Each row below holds a small network's activations on one input, seen along a few directions.
Each table varies a few parts of the input and shows all the possible inputs, shuffled.
Descriptions start from the smaller parts, as in this example, which fits no table here: ring(5) and (point or (values(2) and line(4)) or ring(11)).
Shared parts are said once, and a part with two or three values counts as separate values.
(in the rows, 128 means zero)

Other details of the inputs shift rows strongly along two fixed directions, in all tables alike. That doesn't count.

Table:
x1: [ 95 189 186 188 154  88 167 142 136  37 159]
x2: [146 113 108 123 127 140  96 148 131 153 126]
x3: [145 112  99 110 102 133 137 118 117 134 115]
x4: [169  94  93 111 100 148 137 142 113 164 137]
x5: [149 132 120 136 164 159 135 182 135 112 159]
x6: [100 188 193 183 151  89 167 144 132  43 163]
x7: [ 87 171 165 128  99  88 109  67 110 162  78]
x8: [125 110  96 101  81 117 125  80 109 170  95]
x9: [ 86 186 164 148 109  79 119  97 128 117 108]
x10: [133  98 102  90 126 151  98 122 115 199 128]
x11: [165  84 104  98 101 154 122 105 116 180 139]
x12: [111 157 144 137 124 115 112 104 124 128  88]
x13: [ 86  87 122  91  84 111 107  78 106 214 104]
x14: [124 142 137 122 110 118 143  81 126 105 121]
x15: [ 59 111 131  98  87  94 111  57 115 171  82]
x16: [ 79 169 169 124 119  75 133  70 133 141 107]
x17: [123 113 130 146 147 141 152 174 137  88 149]
x18: [ 70 153 158 132 117  79 122  71 122 108 110]
x19: [138  99 119 146 148 155 149 187 137 104 158]
x20: [193  81  76 121 123 174 144 177 125 138 150]
x21: [ 62 159 142 108  81  69  84  38 118 173  68]
x22: [ 64 160 168 149 112  84 155 101 124 108 119]
x23: [123 110 117  97 136 125 110 107 142 152 111]
x24: [159 111 128 159 174 154 141 200 140  67 177]
x25: [128 103  97  89 137 153  98 123 124 163 117]
x26: [117 211 186 189 155 107 160 156 137  46 128]
x27: [156  74  88  90  99 155 110  88 119 181 121]
x28: [176 101 110 127 125 162 144 141 129 129 158]
x29: [165 105  96 123 107 145 147 146 119 143 137]
x30: [194  72  86 114 129 183 131 150 130 145 158]
x31: [194 108 116 149 196 177 152 230 163  77 183]
x32: [156  64  69  81 135 178  84 140 121 210 128]
x33: [152 105 112 112 119 141  94 149 123 175 132]
x34: [108 168 149 137 128 102 116 124 135  93 112]
x35: [ 94 185 164 152 121  96 124  92 124 115  87]
x36: [176 130 135 157 189 157 160 214 160  71 179]
x37: [126 143 124 130 158 146 129 153 134 104 139]
x38: [134  79 106 116 129 140 102 127 122 164 138]
x39: [ 93 195 176 160 158  86 161 121 154  53 128]
x40: [157 145 136 148 160 153 127 176 136  84 123]
Description of these inputs: line(5) and (values(2) or line(6)).
The inputs of x19 and x13 match in every part but the line(5) part. If x32 is changed in the same way as x19 into x13, which row does it become?
Answer: x10
The inputs of x40 and x26 match in every part but the line(5) part. If x34 is changed in the same way as x40 into x26, which row does it become?
Answer: x9
Which other rows agree with x17 in the line(5) part? List them by row number.
Answer: x8, x12, x21, x24, x27, x37, x39
Change only the values(2) part in x30. List by row number the other rows that result.
Answer: x20

Table:
x41: [161  80  90 109  93 147 111 149 114 188 126]
x42: [ 83 183 160 164 136  94 140 145 134  89 109]
x43: [172 125 120 135 149 169 170 180 137 102 159]
x44: [136 157 140 164 178 144 158 216 143  52 151]
x45: [168 154 145 165 179 151 129 183 145  64 168]
x46: [135  88  88  88 133 160  90 123 129 162 118]
x47: [105 122 111  99  92 116 127  62 116 146 104]
x48: [143 139 125 134 173 158 146 200 143  87 148]
x49: [100 177 149 145 121 110 171 105 121  68 128]
x50: [166 122 115 132 156 153 110 180 136 157 145]
x51: [ 67 136 171 133 120  74 130  68 121 151 144]
x52: [166  86  80 101 122 167 142 169 126 159 141]
x53: [175  87  95 110 115 162 113 124 109 178 138]
x54: [170  76  91  93 160 170 103 149 153 160 130]
x55: [156 104 114 125 137 153  95 171 132 177 128]
x56: [126 123 136 119  89  97 117  69 126 155 102]
x57: [171  89  89 129 136 175 145 177 119 111 150]
x58: [183  78  98 119 112 167 109 142 121 153 145]
x59: [126  93  86 101 128 145 101 153 127 185 109]
x60: [173 142 121 142 144 149 166 182 136 108 167]
x61: [ 95 122 115 112  73  98 122  80 107 183  86]
x62: [ 91 115 117  81 114 102  95  62 133 173  81]
x63: [114 119 123 119  76 108 108  72 109 150 106]
x64: [ 86 124 131 108  93 105  76  70 104 181  80]
x65: [ 51 141 167 153 136  80 165 115 132  80 151]
x66: [120 155 144 134 100 103 129  69 117 128 121]
x67: [ 92 205 173 160 159 107 150 114 148  46 130]
x68: [ 98 149 134 118 106  87 154  68 134 108 102]
x69: [ 96 171 152 122 131 107 113  82 120 134 109]
x70: [176  82  97 104 114 141 112 107 130 177 128]
x71: [146 148 131 151 183 164 151 201 141  52 159]
x72: [ 99 124 126 113  68 104 107  59  97 171  94]
x73: [191 102 106 120 144 156 145 151 144 120 156]
x74: [120 173 164 163 110 108 150 109 117  87 130]
x75: [ 98 139 130  94 112 108  85  52 121 176  97]
x76: [156 152 134 140 170 148 138 191 145 110 157]
x77: [145  78  76  96  99 147 125 136 115 189 116]
x78: [158  85  97 117 132 159  92 185 128 177 129]
x79: [ 76 134 136 116 105  98  99  90 114 168  75]
x80: [184 146 137 173 147 152 167 217 139  75 175]
x81: [ 79 167 163 137 109  86 110 103 118 133  92]
x82: [ 79 156 137 128 122  99 113  87 126 108  98]
x83: [129  35 101 119 138 156 117 170 126 159 167]
x84: [163 148 137 138 175 155 136 192 142 103 159]
x85: [ 63 110 164 125 101  80 112  63 118 176 128]
x86: [180  86 104 119 113 162 120 160 117 171 139]
x87: [ 66 151 175 145 150  95 170 109 142  88 164]
x88: [112 173 157 143 128  97 173  88 147  75 122]
x89: [177  79  98 118 110 163 122 173 115 157 140]
x90: [ 97 175 163 161 108  93 166 118 118  80 113]
x91: [166  67  94 104  99 140 107 121 125 168 121]
x92: [176 106 114 113 168 156 112 161 153 128 147]
x93: [ 89 124 130 109  93 101  73  64 113 171  84]
x94: [ 99 121 113 111  87 107 125  63 111 143  98]
x95: [ 86 160 163 136 114  74 105  82 135 115  89]
x96: [ 97 146 138 140  92  99 135  77 115 106 106]
x97: [142  88  92  90 141 173  94 125 125 184 118]
x98: [ 75 180 195 163 158  80 178 121 140  59 182]
x99: [109 171 153 122 104  97 151  78 117 136 115]
x100: [ 97 139 143 122 108 110  84  76 112 172  91]
x101: [153 116 118 139 172 146 135 188 155  75 141]
x102: [108 183 151 145 121 106 177 117 134  98 128]
x103: [161  88 107 131 157 155 109 180 147 113 133]
x104: [ 98 202 191 173 143  93 139 138 134  76 122]
x105: [ 83 194 173 179 147 101 145 136 128  46 117]
x106: [163  91 103 102 139 159  85 146 123 201 125]
x107: [177 108 112 133 165 173 103 174 128 139 152]
x108: [ 97 124 136 107  95 105  68  54 116 186  85]
x109: [164 131 126 160 157 138 180 184 150  39 158]
x110: [ 76 183 157 154 140  99 139 117 125  72 109]
x111: [ 59 122 169 143 110  77 131  95 120 127 142]
x112: [168 101  98 115 135 168 155 177 127 122 149]
x113: [189 113 107 137 135 160 144 183 129 142 163]
x114: [177 139 150 169 181 147 133 204 161  57 161]
x115: [163  79  83  94 116 169 119 109 125 168 131]
x116: [100 185 160 162 124  97 184 135 125  57 127]
x117: [ 97 138 142 103 110  82  82  40 129 186  80]
x118: [112 204 173 160 129 102 176 104 124  58 142]
x119: [152 118 115 118 167 169 128 176 141 135 140]
x120: [115  40  93  85 134 153 119 135 129 183 160]
x121: [ 83 222 179 166 159  93 169 139 149  61 126]
x122: [ 89 125 126 119 109 110  87  81 119 148  88]
x123: [107 114 122 116  87  94 123  67 123 145  91]
x124: [156  80  85  91 112 170 122 107 115 184 124]
x125: [131  91  84  85 132 153 100 148 129 193 113]
x126: [186 146 139 164 156 154 169 198 133  78 175]
x127: [183  87  89 102 124 170 120 132 124 153 153]
x128: [160 135 129 171 145 154 166 189 124  52 158]
Describe the family of inputs behind these rows.
Answer: ring(8) and (point or (values(2) and line(5)))
The inputs of x54 and x103 match in every part but the ring(8) part. If x67 is changed in the same way as x54 into x103, which row does it become?
Answer: x122
The inputs of x127 and x115 match in every part but the ring(8) part. If x60 is changed in the same way as x127 into x115, which row does it become?
Answer: x102
Start at x80 and move only the line(5) part, one step at a time. The first step leads to x86. Which rows follow, in order?
Answer: x74, x58, x56
Which other rows agree with x89 in the ring(8) part? List them by row number.
Answer: x41, x63, x64, x72, x78, x81, x91, x93, x95, x111
Start at x81 and move only the ring(8) part, one step at a time. The first step leads to x104. Which rows follow, in order?
Answer: x106, x84, x119, x48, x44, x79

Table:
x129: [113 122 116 128 114 124 124 132 126 118  95]
x130: [118 132 113  97  84 105 131  28 125 149  96]
x131: [120 219 190 213 141  97 189 196 135   7 139]
x132: [127 139 104  89  84 121 120  54 118 151  81]
x133: [ 99 144 112 107  87 117 112  58 111 152  66]
x134: [ 84 226 195 169 156  87 162 140 145  68 134]
x135: [117  85 107  88  92 119 132  45 124 173 118]
x136: [116 117 134 107 112 115  61  87 120 198  93]
x137: [131 133 137 139 176 139 107 159 147  94 137]
x138: [132 128 108 110  76 126 105  84  96 193  79]
x139: [241  89  86 134 141 191 153 193 133 119 181]
x140: [112 119 130 142 100 111 130 144 114 143 127]
x141: [104 120 127 104 116 115  75  90 120 207 102]
x142: [129 122 122 121 176 148 119 164 146 120 137]
x143: [ 92  89 119 110  80 108 116  88 100 198 125]
x144: [197  65  93 117 188 195  82 211 148 126 154]
x145: [ 64 198 179 186 139  74 182 143 138  10 133]
x146: [208  79 104 137 141 174 163 182 132 123 190]
x147: [ 77 131 131 100 131 101  84  70 127 170  90]
x148: [197  24  79 110 164 206 153 214 141 118 204]
x149: [ 82 223 196 175 157  87 154 138 143  66 135]
x150: [ 89 115 113  79 133 119  95  85 130 196  92]
x151: [129 118 148 146 122 123 168 141 122 109 175]
x152: [129 127 136 126 135 128  83 126 128 165 120]
x153: [133 238 179 176 116  90 188 122 125  34 127]
x154: [188  25  68 119 167 208 141 235 137 118 199]
Describe the family of inputs behind these rows.
Answer: values(2) and (line(5) or ring(8))
The inputs of x140 and x145 match in every part but the values(2) part. If x141 is changed in the same way as x140 into x145, which row does it become?
Answer: x147
Change only the values(2) part in x136. List by row number the other rows that result.
Answer: x144
Start at x140 and move only the ring(8) part, one step at a time. The first step leads to x143. Which rows follow, in order?
Answer: x151, x146, x139, x153, x138, x131
